array([[ 28, -31, -36,   3,   9],
       [ 29, -41, -32,   3, -24],
       [ 29, -35, -36,   3,  -3]]) yields -35

array([[ -1,   0,  -1,   0,  -1,  -1,   0],
       [-17, -25,   9,  -9,   4,  12, -26],
       [ 36, -12,  40, -38,  44,  40, -14]]) yields -12

array([[ 35,  25, -10, -11,  27],
       [-20, -13, -11,  11,  18],
       [ 37,   1, -36,   2,  20]]) yields 1

array([[-11,  18,  37,  23,  39,  23],
       [  9, -16, -17,  15, -41,   7],
       [-20,   2, -16,   0, -13, -10]]) yields 2

array([[ -2,   8,  -2,   0,   1,  -3,   3],
       [ 15, -17,   8,   7, -15,  19,  37],
       [-11,  11,  -6,  -4,  14, -16, -30]]) yields 11

array([[  6,  17, -35,  -7,  46,  18],
       [  1,   2,  -3,  -1,   3,   2],
       [  3,   6, -11,  -3,  15,   6]]) yields 6

array([[ 11,   4, -23,   7,  -1,  16],
       [ 40, -11, -16,  28,  32,  -7],
       [-15,  -4,  13, -22, -38,  -1]]) yields -4

array([[ 15, -37, -34,   1,   0],
       [-16, -32, -17, -15,  16],
       [-22, -30,  -7,  16,  17]]) yields -30

array([[ -5,  -6,   4, -25, -24],
       [  7,   3,  -6, -14,  11],
       [ 38,  21,  -5,  -9,   4]]) yields 21

array([[  5,   7,  14,  28, -34,  -7, -30],
       [ 28,  26,  -2,   6,  -7,   5, -36],
       [ -1,  16,   3,   3,   0, -37,  -5]]) yields 16
---
[98, 21, 22, 84, 28, 56] out 98, 56
[[4, 0, -31, 23, -8, 2, -22], [21, 2, -41, -10, -24, -24, 9], [40, 5, -2, -42, 27, -19, 15]] out 4, 15
[[19, 13, 21, 20, 21, 20, 14], [20, -11, 30, 22, 31, 21, -8], [21, -43, 32, 29, 40, 28, -31]] out 19, -31
[-34, -28, -28, 34] out -34, 34
[25, -23, -32, 28, 2, -37, -14] out 25, -14
[92, 40, 76, 11] out 92, 11
[349, 651, 451, 430, 997, 241, 273] out 349, 273
---
-43   -3  -47   23
 27  -10    4   -9
-34  -29   11    5
-> -47

5  7  5  3  2
6  4  4  8  2
5  5  5  8  5
-> 5

-611  -292  -750  -641   173  -664    15
-480    97  -629  -526  -182  -468  -334
 570    -9   848   661   658   647   775
-> -750

27  42  26  28  38  29  45
44  95  61  40  41  22  94
34  44  53  45  14  38  16
-> 26

496  540  265  338
430   88  376  786
554  613  210  137
-> 265

130  174   22   64
 84   62  106   46
102   46   50  201
-> 22

3  5  3  5  5  1
9  3  9  2  6  5
1  3  1  3  5  4
-> 3

57  78  75  77  92  97
60  80  92  66  53  20
90  60  84  95  85  64
-> 75

6043  4238  7525  4363  3457  6246
6829  6107  5396  8880  4100  3815
4996  9985  4803  2857  4723  5534
-> 7525

486  476  465  434
454  806  438  246
274  637  458  340
-> 465
---
[[-46  12 -44  24  12]
 [ 42 -29 -11 -21 -17]
 [ -5  36  35  29  35]] yields -44

[[ 38   2  -4 -13]
 [ 28   4   9 -24]
 [ 34   2  -2 -16]] yields -4

[[-40  -4 -33 -36 -36 -16  34]
 [-14  -6 -36  11 -16 -35   2]
 [ 13  -6   5  34 -23  18 -27]] yields -33

[[  9 -28 -32 -31]
 [ -7 -28  43 -10]
 [ -5 -28  38 -26]] yields -32

[[ -1   1  10 -14]
 [ -5  -7  -4 -14]
 [  5  12  42   9]] yields 10

[[ 25  27  13  15  20  41  39]
 [ -1 -26  15  -8 -12 -46 -19]
 [ 10 -17  22   5  -3 -31  -9]] yields 13

[[ -4  15  13  11  27]
 [ -5   4   2  -4  -9]
 [ 15   0  -1   5 -42]] yields 13

[[ 25   8 -36  23 -21]
 [-28 -35  19  17 -33]
 [  9  29 -36  32 -19]] yields -36
---
-15,-16,-11,-1,-25
38,6,24,-1,-18
ans = 38

31,-36,-14,24,-2,2 ans = -36

-41,11,40,-35
-8,15,-23,47
ans = -35

-20,-11,-27,41
4,0,-26,4
ans = 41

26,-28,19,37,0,-15,2
19,-15,-6,12,-22,28,1
24,-37,-17,-13,-23,36,-4
ans = -17

39,-42,-9,-19,-50,-44
-12,13,-7,13,16,22
-13,25,-17,3,12,23
ans = 25

-27,28,2,15,-28,0
-40,39,-10,1,5,0
ans = 39
---
[[  3  11  -1   0  20  -4  25]
 [ 41   2   4 -33 -16   1 -13]
 [ -5   0  -9 -15 -14  18 -14]] -16

[[-17  44 -14 -18]
 [ -8  35 -20 -29]
 [-14  18 -11 -22]] 35

[[ -5  -5   2 -14  44 -12]
 [-11   8 -22 -11   1 -23]
 [-10 -11  14  -1  11  11]] -11

[[ -8 -38 -26  21 -24   6 -26]
 [  3   1  16 -10  20  -8  16]
 [  8 -21 -18  -5 -17   5 -17]] 20

[[-22  -9 -34  13   2]
 [ -3  -1   3 -20  40]
 [  7  20  32   0  19]] 3

[[-42  15  18  13  10  19]
 [-16  -9  -1  -6   2  -7]
 [ -2   0   0  -3   1  -3]] -6

[[-1 -8  2 -5]
 [ 3  8  3  6]
 [ 2 40 -6 29]] 8
